These are the activations of a small neural network, seen along a few directions. Each row is one input.
In each table, some parts of the input vary, and every possible input appears once, in random order.
A made-up example of a description, with smaller parts first: one of 2 separate values, together with either a single point or one of 11 places around a ring or (one of 4 places along a line, together with one of 8 places around a ring).
Shared parts are said once, and a part with two or three values counts as separate values.
In the rows, 128 means zero.

Table:
row 1: 140 99 129 110 167 136 150 167 102 86 140 129 170 118 90 87 115
row 2: 117 111 110 169 100 184 123 102 162 162 97 126 94 106 161 220 117
row 3: 170 108 119 117 149 126 128 110 141 147 124 102 159 143 104 91 195
row 4: 107 86 197 73 120 152 135 186 116 162 168 128 65 94 70 86 142
row 5: 106 201 114 123 119 102 87 99 127 103 109 142 139 155 133 104 71
row 6: 161 153 109 142 174 136 107 161 104 143 132 116 143 159 115 58 111
row 7: 171 143 96 131 169 129 114 139 109 160 114 142 144 150 105 67 153
row 8: 62 151 136 131 95 91 138 110 119 82 115 129 166 129 110 127 93
row 9: 159 145 109 132 157 138 101 140 94 102 149 136 126 135 99 52 119
row 10: 96 202 105 153 125 95 101 124 136 136 104 132 142 179 135 116 83
row 11: 152 127 143 108 161 134 168 149 116 91 155 128 171 94 104 86 146
row 12: 137 45 133 130 174 158 157 140 69 116 163 133 63 102 181 144 114
row 13: 108 110 107 146 107 163 133 119 143 141 112 127 72 112 171 216 113
row 14: 96 197 99 142 124 98 95 108 150 161 111 139 153 173 149 129 134
row 15: 104 158 100 149 92 87 106 108 179 163 97 153 156 178 139 134 150
row 16: 162 107 99 142 144 131 117 142 150 168 124 138 160 157 122 75 177
row 17: 168 67 147 166 160 219 136 102 118 166 117 106 97 97 158 156 143
row 18: 151 128 124 109 151 126 100 166 95 92 125 128 148 98 110 61 119
row 19: 161 65 138 139 160 200 141 129 100 147 130 111 77 102 163 156 137
row 20: 59 142 202 69 73 118 121 146 175 145 144 131 56 106 91 136 99
row 21: 182 112 131 135 126 110 151 149 136 139 145 91 163 114 100 107 189
row 22: 110 166 154 114 91 100 119 105 151 107 144 141 178 121 124 172 142
row 23: 165 106 132 102 158 124 157 137 131 113 162 100 169 97 103 99 167
row 24: 129 161 131 141 70 67 139 116 166 134 120 106 160 133 114 167 163
row 25: 96 176 143 111 107 94 156 112 148 85 127 138 173 113 122 143 114
row 26: 98 89 126 144 115 123 152 125 105 110 134 158 57 130 184 204 75
row 27: 101 94 127 132 120 144 135 115 136 124 123 150 64 127 182 208 90
row 28: 116 169 122 135 85 80 120 85 163 146 112 116 158 152 113 163 181
row 29: 152 58 136 121 148 189 156 143 75 130 140 125 68 121 169 151 123
row 30: 101 164 120 125 98 89 98 108 123 81 103 137 149 147 117 126 64
Question: Describe the family of inputs behind these rows.
Answer: one of 2 separate values, together with either a single point or one of 4 places along a line or one of 10 places around a ring
Question: The inputs of row 20 and row 4 match in every part but the choice among 2 separate values. If row 15 is changed in the same way as row 20 into row 4, which row does it become?
Answer: row 16
Question: Change only the place on the line of 4 in row 29. List by row number the other rows that result.
Answer: row 12, row 17, row 19
Question: A walk changes only the place on the line of 4. It starts at row 26 and steps to row 27. List the rest of the walk in order.
Answer: row 13, row 2
Question: Change only the place on the ring of 10 in row 14. List by row number the other rows that result.
Answer: row 5, row 8, row 10, row 15, row 22, row 24, row 25, row 28, row 30

Table:
row 31: 131 175 122 114 135 76 116 150 126 113 127 130 184 147 89 54 134
row 32: 151 169 107 135 142 106 103 125 125 120 112 121 192 143 97 63 144
row 33: 125 50 126 147 140 204 144 140 95 140 131 137 22 107 190 205 84
row 34: 171 19 141 118 176 219 158 165 96 159 168 106 63 77 141 118 157
row 35: 116 174 134 102 122 70 116 138 122 102 137 138 173 142 76 63 120
row 36: 157 27 141 129 167 214 158 160 93 143 159 111 65 74 162 154 138
row 37: 166 172 103 149 143 105 112 110 137 142 121 128 181 163 118 98 161
row 38: 79 179 141 122 87 78 120 101 152 120 115 133 149 145 118 144 116
row 39: 146 31 136 133 152 200 165 148 101 127 155 114 57 81 171 174 123
row 40: 87 188 148 98 83 75 106 122 147 102 125 146 144 133 104 128 107
row 41: 128 38 130 136 155 203 157 142 95 133 151 127 42 84 187 191 106
row 42: 145 163 97 146 125 108 118 98 152 149 92 129 176 170 129 126 160
row 43: 104 179 129 138 86 85 120 90 171 136 97 132 154 150 128 157 118
row 44: 89 190 155 99 103 81 118 138 141 93 134 140 164 138 77 96 102
row 45: 124 165 111 152 104 96 109 93 167 140 96 128 154 166 133 148 150
Question: Describe the family of inputs behind these rows.
Answer: either one of 5 places along a line or one of 10 places around a ring
Question: A walk changes only the place on the ring of 10. It starts at row 43 and steps to row 38. List the rest of the walk in order.
Answer: row 40, row 44, row 35, row 31, row 32, row 37, row 42, row 45

Table:
row 46: 90 112 162 110 93 157 112 139 126 128 141 160 56 133 153 172 83
row 47: 81 119 163 127 95 56 152 112 160 106 131 136 173 109 107 173 138
row 48: 92 82 184 113 99 102 144 144 155 173 138 132 75 112 123 165 138
row 49: 148 89 74 152 187 174 122 120 103 113 124 123 111 138 176 147 86
row 50: 201 87 100 148 187 160 138 169 79 144 141 127 145 89 175 119 152
row 51: 81 138 175 113 104 140 137 131 148 159 175 138 52 120 146 177 115
row 52: 137 129 127 95 124 101 154 147 120 80 183 118 196 129 74 91 145
row 53: 95 180 141 120 85 99 115 103 124 62 116 157 130 108 141 182 89
row 54: 187 71 96 155 170 182 151 124 102 130 164 112 149 130 107 120 181
row 55: 73 176 150 128 97 93 145 101 155 92 169 142 147 116 127 186 117
row 56: 187 83 142 156 137 185 152 120 112 140 130 69 148 122 125 146 187
row 57: 135 74 113 143 124 161 195 92 152 161 96 109 121 123 160 184 171
row 58: 114 85 176 86 89 132 134 165 174 154 129 111 81 94 111 135 159
row 59: 120 182 84 134 81 86 115 81 150 172 101 171 141 173 167 157 157
row 60: 102 107 140 103 157 159 124 196 75 122 155 144 67 130 120 82 111
row 61: 134 107 111 174 144 170 152 94 150 147 150 133 103 138 171 218 147
row 62: 132 102 186 81 105 146 143 160 124 147 142 76 96 105 89 110 160
row 63: 148 170 117 120 134 135 88 109 171 168 104 135 179 140 101 96 198
row 64: 133 87 136 82 135 146 140 166 114 136 178 120 96 117 68 84 153
row 65: 94 115 131 117 138 156 126 166 110 124 123 136 60 97 121 88 60
row 66: 90 147 122 117 149 111 134 167 79 60 150 141 159 128 106 90 114
row 67: 124 78 66 165 145 170 118 95 91 119 105 130 91 140 169 177 100
row 68: 155 73 102 152 197 165 137 130 83 133 137 145 135 107 208 93 123
row 69: 126 157 100 138 169 99 96 113 110 143 115 160 164 180 159 34 124
row 70: 76 164 135 135 114 89 115 103 117 60 122 134 143 105 137 146 57
row 71: 150 164 121 126 108 93 103 113 200 154 88 109 144 157 115 112 188
row 72: 168 65 132 159 119 173 145 125 164 146 119 104 135 112 147 171 187
row 73: 116 167 122 123 98 83 147 88 175 191 65 109 153 160 129 128 161
row 74: 120 186 103 164 131 88 74 87 137 139 72 125 127 164 144 122 78
row 75: 199 161 112 138 159 114 106 140 121 167 119 141 174 171 67 57 120
row 76: 134 202 100 149 99 95 76 93 144 132 71 160 111 168 163 154 124
row 77: 86 123 154 120 123 136 103 134 113 123 126 131 50 107 154 138 53
row 78: 143 97 147 81 157 133 131 196 85 143 154 132 94 101 113 87 121
row 79: 128 131 162 88 99 88 154 133 189 82 130 102 165 111 103 144 146
row 80: 156 108 98 163 134 175 122 97 120 116 95 147 84 130 184 212 117
row 81: 102 164 126 129 125 112 141 143 113 65 129 133 157 110 125 93 52
row 82: 151 138 141 110 138 113 144 156 103 89 166 144 188 113 63 82 101
row 83: 129 191 93 168 138 122 90 119 125 146 83 128 142 157 119 68 79
row 84: 119 148 177 106 91 109 143 130 120 91 149 80 194 104 84 115 156
row 85: 167 161 99 132 139 110 102 121 127 162 138 113 181 175 69 66 169
Question: The inputs of row 78 and row 75 match in every part but one. If row 77 is changed in the same way as row 78 into row 75, which row does it become?
Answer: row 74
Question: The inputs of row 69 and row 60 match in every part but one. If row 85 is changed in the same way as row 69 into row 60, which row does it become?
Answer: row 64
Question: Describe the family of inputs behind these rows.
Answer: one of 4 separate values, together with one of 10 places around a ring
Question: Change only the choice among 4 separate values in row 62. List by row number the other rows that result.
Answer: row 56, row 63, row 84
